These are the activations of a small neural network, seen along a few directions. Each row is one input.
In each table, some parts of the input vary, and every possible input appears once, in random order.
Descriptions start from the smaller parts, as in this example, which fits no table here: one of 8 places around a ring, together with either a single point or one of 9 places along a line or (one of 3 separate values, together with one of 6 places along a line).
Shared parts are said once, and a part with two or three values counts as separate values.
In the rows, 128 means zero.

Other details of the inputs vary at random and push rows far along two fixed directions, the same in every table; ignore that.

Table:
row 1: [131 105 154 123 168 156 116 130 116  81 145 113]
row 2: [116 148 168  60  64 190 117 137 141 124  91 180]
row 3: [119 153 114 184 165  98 157 179 116  99 129 114]
row 4: [145 133  89  40  63 134  78  54 194 198 115 151]
row 5: [116 164 118  84  86 203  97 162 137  80 113 204]
row 6: [119 182 124 118  23 176  89 154  92 106 102 203]
row 7: [138 125 118 121 212 125 135 149 115 121 145 106]
row 8: [ 81 148 188  65  77 216  97 155 101  92  83 188]
row 9: [ 95 117 159 188 159 128 136 161  71  61 136  83]
row 10: [ 87 116 172 115 207 150 163 175 108  94 113  87]
row 11: [156 133 101  57  71 134 106  54 201 190 106 164]
row 12: [141 134 143 129 207 143 139 175 104 117 132 126]
row 13: [118 136 119 131 207 134 136 181 138 103 148 110]
row 14: [158 129  76 110  12 111  52  42 156 160 141 149]
row 15: [ 74 175 170 111  24 187 116 156  94  94  79 186]
row 16: [123 119 160 189 145 115 135 138  89 106 136 101]
row 17: [226  94 112 128 165  80 147  53 191 207 162  96]
row 18: [215  85 116 123 178  78 126  47 170 203 161  89]
row 19: [126 144 156 148  31 171 100 129 103  90 114 172]
row 20: [176 129  58 151 165  43 128  74 121 195 149  78]
row 21: [158 137  54 158 154  51 126  88 149 186 154  88]
row 22: [101 138 134 167 147  98 172 148 133 127 104  92]
row 23: [ 99  40 130 111 181 101 189 163 143 134 165 148]
row 24: [106 107 164 153 199 158 138 174 136  65 153  93]
row 25: [204  91  97 127 146  97 122  60 204 183 154 103]
row 26: [173 165  64  97  27 113  66  41 118 198 120 182]
row 27: [ 92 139 123 157 154  83 154 132 135 144 126  73]
row 28: [128 116 144 196 145  96 147 149 134  93 137  95]
row 29: [134 147 152 130 174 165 154 189 118  94 130 150]
row 30: [ 54  78 113 114  33 155 141 159  87  98 130 204]
row 31: [ 89 140 171 160 152 110 159 156  88 125 106  95]
row 32: [ 96 131 136 151 157  99 157 132  94 129 116  73]
Each input here is: one of 2 separate values, together with either a single point or (one of 3 separate values, together with one of 5 places around a ring).
Q: Which other rows does row 11 become when the choice among 2 separate values takes its other values? List them by row number.
A: row 22

Table:
row 33: [159 128  85 111 119 122 117 107 146 166 143 152]
row 34: [114  92 156 137 138 106 148 117 124 131 127 107]
row 35: [147 161 109 107 124 130 120 120 132 150 114 143]
row 36: [163 118 121 102 105 141  81  83 155 138 139 137]
row 37: [ 94 141 136 134 165 162 123 194  98  71 136 139]
row 38: [135  94 123 153 171  93 169 134 146 130 156 105]
row 39: [142 124 152 147 173  94 167 131 147 151 124  82]
row 40: [123 160 166 107 105 191 104 147 114 100 106 155]
row 41: [ 91 104 121 153 166 105 171 166 112 128 129 110]
row 42: [170 108  99 109 110 120 116  92 146 154 155 149]
row 43: [ 81 108 135 108  62 160 119 139  99  95 119 168]
row 44: [159 155  87 101 122 117 103  95 146 164 117 126]
row 45: [ 75 153 140 103  78 149 117 148  97 113  90 160]
row 46: [142 123  84 112 100 102 132 100 151 171 135 150]
row 47: [108 124 183 145 162 176 134 179 110  60 131 136]
row 48: [124 130 133 101  82 121 119  85 137 165 106 124]
row 49: [155 151 101 224 104  66 113 103  92 137 142  81]
row 50: [138  94 153 162 191  95 172 133 150 133 142  84]
row 51: [113 163 157 105 107 191  91 136 121  88 109 141]
row 52: [146 113 105 112 119 139  98 109 141 120 151 141]
row 53: [107 141 142 155 185 107 175 171 125 124 116 100]
Q: What do these inputs look like to the network?
A: either a single point or (one of 4 places along a line, together with one of 5 places around a ring)
Q: Start at row 42 and move only the place on the ring of 5, one step at a time. The first step leads to row 47. Which rows follow, in order?
A: row 40, row 35, row 33

Table:
row 54: [130 128 117 162 191  77 155 146 124 140 143  84]
row 55: [119 120 132 148 177 124 160 151 125 111 137  85]
row 56: [155 138  93 108  76 116 101  85 128 152 121 152]
row 57: [ 94  85 140 145 166  98 190 152 122 133 140  99]
row 58: [105 127 127 153 185 105 145 154 116 118 131  98]
row 59: [103 144 137 150 139 122 133 162 117 108 123 109]
row 60: [150 141  91 112  68 117  99  86 145 148 121 139]
row 61: [136 127 137 163 186  79 159 143 117 149 130  79]
row 62: [ 78 170 158 111  49 184  92 156  96  76  95 173]
row 63: [111 117 144 143 147 144 133 152 121  99 143 108]
row 64: [126 144 138 127  53 165  93 125 106 113 118 173]
row 65: [122 139 118  85  83 177 102 128 128 104 120 175]
row 66: [129 113 161 148 181 125 155 148 136 112 143  96]
row 67: [155 130 100  88  88 137 107  87 161 153 128 144]
row 68: [123 126 134 126 171 147 144 162 133  97 126 134]
row 69: [154 140 115 129  61 125  99  81 142 155 132 148]
row 70: [129 139 128  86  90 177 102 128 130 110 109 185]
row 71: [109 131 138 121 164 142 140 166 123 110 135 127]
row 72: [117 141 145 153 137 125 144 147 114  97 116 109]
row 73: [ 83 106 149 178 155 108 195 184 106 108 130 115]
row 74: [128 127 148  93  75 177  94 124 122 112 120 171]
row 75: [195 103  92 104 136  87 112  59 177 201 150 133]
row 76: [111 135 146 126 164 144 138 167 141 111 123 124]
row 77: [107 134 126 114  63 163  79 119 125 100 116 161]
row 78: [129 107 139 144 190 124 150 157 131 109 153 107]
row 79: [188 135  85 132  98  77 128  51 163 200 135 112]
row 80: [127 119 137 158 194  85 155 135 120 149 125  78]
row 81: [118 132 159 123 167 144 141 163 126 119 114 130]
row 82: [ 23 124 185 149  99 181 158 233  67  26  99 166]
row 83: [107 134 145 125 157 144 140 164 132 111 130 116]
row 84: [116 142 133 172 165 108 156 164 122 125 136  94]
row 85: [109 144 138  89  71 171  98 123 107 126 111 160]
row 86: [131 116 128 144 200  95 162 138 119 152 147  82]
row 87: [121 131 134  96  74 177  91 128 138 105 129 166]
row 88: [110 130 153 145 178 119 159 146 121 126 134  85]
row 89: [151 139  84 108  76 116  99  87 136 146 125 151]
row 90: [157 133 114  88  87 136 112  78 158 155 122 143]
row 91: [135 123 147 141 199  98 167 137 146 148 139  80]
row 92: [ 79 139 140 112  65 192  77 154  96  59 111 186]
row 93: [133 139 138 176 179  85 168 140 129 149 137  79]
row 94: [118 140 125 168 173 107 156 165 113 125 141 105]
row 95: [132 139 138  87  85 177 104 125 131 113 100 178]
row 96: [149 128  87  91  86 134 105  82 139 152 134 147]
row 97: [112 133 139 123 172 144 138 168 132 110 128 135]
row 98: [ 82 168 144 129  51 205 103 176  95  54 101 179]
row 99: [191 107  91 108 129  89 111  62 194 196 149 121]
row 100: [ 46 102 187 142 161 164 188 227  97  55 119 136]
row 101: [109 142 109 104  73 161  91 119 115 100 108 169]
row 102: [183 118  87  91 132  83 120  62 167 216 147 121]
row 103: [142 110 122 148 198 100 168 132 120 138 145  83]
row 104: [181 105  93 122 112  75 104  46 155 199 137 113]
row 105: [126 145 140  90  81 177 105 119 143 107 103 173]
row 106: [148 115 127 145 206 104 165 143 159 133 136  89]
row 107: [124 127 137  92  81 176  92 126 121 108 129 178]
row 108: [ 97 154 137 105  66 158  90 114 119 115 100 157]
row 109: [132 120 133 164 189  88 163 124 132 129 126  73]
row 110: [192 110 105 107 127  88 115  52 190 199 144 120]
row 111: [116 116 152 167 173 109 144 139 122 108 131  89]
row 112: [171 120  73  98 123  81 116  57 160 211 153 112]
row 113: [115 146 148 157 139 129 144 162 101 122 120 121]
row 114: [121 155 108 118  61 164 102 129 112 105 117 176]
row 115: [191 123  84 120 106  69 120  53 151 199 128 112]
row 116: [193 112  81  95 130  87 126  56 167 203 144 122]
row 117: [162 143 102 119  68 125 110  85 130 162 117 151]
row 118: [126 124 152 126 159 147 150 155 117 106 120 120]
row 119: [108 124 138 155 178 125 150 160 101  95 120 107]
row 120: [144 110 129 172 187  81 151 139 118 132 149  89]
row 121: [116 151 146  87  84 172 100 125 142 120 105 172]
row 122: [113 121 159 143 146 143 138 143 117 101 137 107]
row 123: [131 128 149  95  83 177  92 126 131 112 114 180]
row 124: [125 123 153 172 165 104 148 147 119 108 135  90]
row 125: [144 120 103 110  83 122  85  78 132 150 129 154]
row 126: [112 115 137 139 154 143 133 153 112  97 148 119]
row 127: [119 123 125 161 192  85 152 138 136 141 134  73]
row 128: [154 134  93 124  70 125  94  91 137 151 142 159]
row 129: [ 17 130 170 103  26 216 110 192  75  32  81 214]
row 130: [133 133 128 171 172 112 164 157 106 117 133 106]
row 131: [138 132 124 172 188  85 164 147 116 152 143  91]
row 132: [115 142 126 119  54 158  83 127 121  99 121 162]
row 133: [141 100 132 154 196  99 156 132 121 138 158  85]
row 134: [149 130 103 104  80 122  99  74 132 156 108 144]
row 135: [138 117 136 152 190 101 171 125 132 135 139  71]
row 136: [168 122  79 111 121  70 109  54 152 209 135 117]
row 137: [158 119 104  93 101 136  94  92 162 150 139 165]
row 138: [116 124 133 155 145 123 128 157 110  93 139 123]
row 139: [109 156 124 105  65 152  90 131 103 117 111 172]
row 140: [185 122  81 139  97  79 112  62 167 196 153 115]
row 141: [187 102  96 110 114  86 114  47 155 205 150 109]
row 142: [115 130 158 122 160 143 144 161 117 119 122 120]
row 143: [130 117 118 164 190  89 157 133 137 128 131  73]
row 144: [ 93 124 181 181 178 139 154 201  80  61 123 104]
row 145: [ 61 101 178 141 170 151 186 212 116  73 116 139]
row 146: [123 144 127 125  59 164  92 128 105 109 126 181]
row 147: [101 148 126  92  69 171  95 126 123 118 119 156]
row 148: [128 117 145 145 180 124 163 147 109 118 129  91]
row 149: [152 135 108  82 104 131 101  94 154 171 123 164]
Q: Changing only one part turns row 108 into row 88. The same change can be made to row 77. Which row results?
A: row 63
Q: Changing only one part turns row 69 into row 110. The same change can be made to row 64. Which row results?
A: row 123
Q: Changing only one part turns row 100 into row 82. The same change can be made to row 91. Which row results?
A: row 62
Q: What do these inputs look like to the network?
A: one of 6 places along a line, together with either a single point or (one of 3 separate values, together with one of 5 places around a ring)
Q: Which other rows does row 136 become when the place on the line of 6 takes its other values? List them by row number.
A: row 86, row 102, row 131, row 139, row 149
Q: Which other rows does row 74 become when the choice among 3 separate values takes its other values? List them by row number.
A: row 118, row 142
